A small network was shown many inputs. Here are its activations along a few directions, one row for each input.
In each table, some parts of the input vary, and every possible input appears once, in random order.
Descriptions start from the smaller parts, as in this example, which fits no table here: values(2) and (point or ring(9) or (line(4) and ring(5))).
Shared parts are said once, and a part with two or three values counts as separate values.
In the rows, zero is written as 128.

Other details of the inputs shift rows strongly along two fixed directions, in all tables alike. That doesn't count.

Rows:
x1: [121 137 120 133 136 123 120 122 120 132 120 126]
x2: [121 132 129 132 141 127 123 118 123 125 119 126]
x3: [124 130 131 127 129 122 132 115 128 121 115 129]
x4: [124 129 132 131 126 123 124 116 132 118 136 123]
x5: [155  32 154 189 146 101 190 221 142 199 128 135]
x6: [132 137 131 134 132 127 127 120 134 116 132 121]
x7: [121 132 114 131 129 123 124 117 123 135 123 133]
x8: [127 128 131 123 130 121 124 120 135 114 136 128]
x9: [135 138 135 133 133 125 120 122 130 118 135 128]
x10: [158 116 146  43  80 242 122 178  80 169 115  86]
x11: [135 142 126 134 129 122 119 127 125 124 137 128]
x12: [134 137 120 132 122 122 124 122 127 126 140 135]
x13: [126 136 130 131 138 126 129 119 126 122 114 126]
x14: [123 132 129 125 145 126 123 122 126 121 119 131]
x15: [129 134 114 126 128 122 125 125 131 123 141 133]
x16: [126 130 136 127 129 120 125 117 124 123 118 136]
x17: [127 139 122 136 131 124 119 124 126 125 138 121]
x18: [132 138 115 133 121 123 130 121 133 124 136 127]
x19: [129 132 132 130 123 122 130 116 135 115 132 123]
x20: [125 129 125 128 123 123 125 119 127 123 119 142]
x21: [121 129 121 129 122 124 132 117 132 121 115 134]
x22: [121 126 130 121 135 121 126 118 128 120 119 134]
x23: [132 143 122 135 128 123 125 125 130 122 133 120]
x24: [124 132 113 123 133 121 125 122 126 131 123 138]
x25: [132 132 137 129 124 121 123 118 131 117 136 131]
x26: [129 134 130 127 139 126 120 124 134 116 136 126]
x27: [122 127 121 133 119 126 125 118 135 118 137 129]
x28: [134  48 174 185 149  99 192 224 161 191 152 133]
x29: [130 131 126 131 117 123 124 121 134 117 137 137]
x30: [127 141 121 132 134 122 126 123 124 129 116 125]
x31: [124 127 120 125 123 124 125 123 138 114 137 135]
x32: [103 146 141 121 133 123 130 126 132 135 128 141]
x33: [127 134 115 134 124 124 124 120 129 127 140 128]
x34: [130 139 120 128 135 122 120 129 129 122 138 126]
x35: [126 136 115 130 126 122 130 118 127 132 118 132]
x36: [119 125 119 122 129 123 127 121 132 121 119 140]
x37: [155 111 152  46  81 249 122 171  93 157 131  74]
x38: [128 136 134 131 139 125 123 120 121 123 118 133]
x39: [124 137 119 125 141 121 121 127 123 128 121 131]
x40: [117 126 120 130 124 125 126 116 129 125 119 134]
x41: [127 131 122 132 116 125 131 119 138 115 133 129]
x42: [118 127 131 128 131 123 125 114 125 125 119 128]
Description of these inputs: values(2) and (point or (values(4) and ring(5))).
Changing only the values(2) part turns x30 into x23. The same change can be made to x7. Which row results? -> x33
Change only the values(4) part in x5. List by row number the other rows that result. -> x7, x24, x35

Rows:
x43: [ 98 152  87 155 170  52 103  63 134 102 101 157]
x44: [124 124 136  95 121 153 133 134  97 143  98 118]
x45: [109 178 145  30  82 240  92  89  79 124  79  95]
x46: [112 147 101 135 159  97 125  93 126 109 104 151]
x47: [162  40 162 218 156  63 182 190 166 149 162 136]
x48: [123 244  67  63  84 174  56   7 109  45 134 117]
x49: [130 179 127 154 164  93 104 122 129 117 142 134]
x50: [123 156 115 175 150  50 113  70 153  70 153 134]
x51: [127 128 159  88 108 177 129 126 100 155  90 121]
x52: [123  74 119 240 156  14 180 164 172 161 151 150]
x53: [121 156 126  71  89 173 107 110 121 124 155 137]
x54: [131 155  97 187 136  61 111  66 147  88 147 162]
x55: [ 89 172 127 166 160  54 120  52 135 105  90 152]
x56: [150 109 124 112  88 190 125 143 117 132 137  99]
x57: [102 152 126 109 132 143 112 102 106 112  95 134]
x58: [144 130 115  97  78 171 130 162 119 150 136 112]
x59: [119 160 132 205 191  38 116 107 146 117 153 158]
x60: [135  97 130  99  78 196 141 182 115 166 140  96]
x61: [150  78 145  81 112 191 143 182  92 175 105 123]
x62: [113 193 112 177 189  62 107  86 145  97 149 139]
x63: [115 158 129 205 194  31 120 109 147 119 150 139]
x64: [162 108 141  94 101 186 139 156 126 124 150  86]
x65: [127  72 125 242 154  19 178 168 172 162 155 167]
x66: [145  20 159 147 142 154 183 231 118 198 104 119]
x67: [ 96 238  80  35 110 160  50  11  79  63  95 134]
x68: [130 164 112 172 146  58 109  80 156  65 149 145]
x69: [106 149  89 201 148  38 141  98 168 109 148 156]
x70: [ 99 177 106 158 161  60 112  75 131  91  97 171]
x71: [107 163 125 161 158  63 118  80 175  68 159 149]
x72: [159  26 142 144 141 141 175 231 127 202 100 123]
x73: [179  17 149 185 117 128 192 222 141 193 146 102]
x74: [129  69 164 206 165  67 185 178 151 176  92 148]
x75: [110 169 123  33  71 227  92 108 106 114 147 108]
x76: [139 132 156  97 127 200 115 173 101 155 142  86]
x77: [151 104 151  94  95 194 126 155 118 122 147  85]
x78: [145  78 160  92 111 186 153 188  95 178 102 120]
x79: [116 186 140  22  77 228  72  89 111  75 146  94]
x80: [129 127 132  84 119 180 139 142 102 143  98 114]
x81: [188  27 148 173 107 148 187 235 140 190 141 109]
x82: [127 128 150  90 115 184 144 133 110 155  87 106]
x83: [145  13 150 143 141 158 175 230 124 205 101 110]
x84: [111 155 136 161 150  60 110  80 166  75 161 163]
x85: [138 123 123  84 118 168 124 147  99 142  97 130]
x86: [106 158 131 161 154  51 111  76 167  72 157 147]
x87: [103 152  92 154 167  58  99  66 134 102 104 173]
x88: [130 162  98  13  94 234  89 101  84 126  93  97]
x89: [132 117 137  70  85 187 134 153 118 154 153 109]
x90: [102 173 103 158 141  59 115  83 162  90 152 174]
x91: [152  26 161 147 121 153 204 243 155 204 161 116]
x92: [139 185 139  16  70 226  78 108 110  86 143  99]
Describe the family of inputs behind these rows. -> values(5) and (point or line(4) or ring(5))
Changing only the values(5) part turns x52 into x60. The same change can be made to x44. Which row results? -> x57
Changing only the values(5) part turns x81 into x48. The same change can be made to x92. Which row results? -> x71
Change only the line(4) part in x51. List by row number the other rows that result. -> x61, x78, x87
Change only the values(5) part in x50. List by row number the other rows that result. -> x47, x64, x68, x77

Rows:
x93: [123 120 118 125 121 123 121 126 140 121 150 144]
x94: [156  88 157 156 130 117 162 191 139 166 151 119]
x95: [131 148 145 137 139 122 122 130 120 132 121 135]
x96: [127 134 134 131 129 116 130 117 114 139 107 142]
x97: [116 174 109 107 137 122  90  53 112  83 103 132]
x98: [119 145 135 134 133 124 133 126 139 125 150 114]
x99: [135 115 115 132 124 124 134 115 134 109 114 128]
x100: [106 130 134 131 134 121 132 115 124 138 107 126]
x101: [140 134 150  22  96 249 106 166  85 149 120  95]
x102: [111 127 119 132 116 124 140 117 140 127 116 128]
x103: [138 133 126 140 105 120 126 121 133 124 145 139]
x104: [116 118 111 117 126 120 132 126 137 121 120 148]
x105: [135  70 148 164 117 128 168 179 149 165 149 117]
x106: [132 131 118 132 111 119 138 120 131 127 116 144]
x107: [110 145 144 138 145 129 128 127 129 129 122 121]
x108: [136 131 140 137 151 127 118 125 124 113 120 118]
x109: [138 119 123 140 117 123 122 120 133 106 143 124]
x110: [138 140  74 145 135 121 119 132 110 150 123 124]
x111: [144 130 132 133 138 121 120 125 137 110 145 111]
x112: [126 135 128 119 142 120 123 134 139 121 153 133]
x113: [113 121 126 115 143 117 124 123 121 133 112 146]
Describe the family of inputs behind these rows. -> point or (values(4) and ring(5))
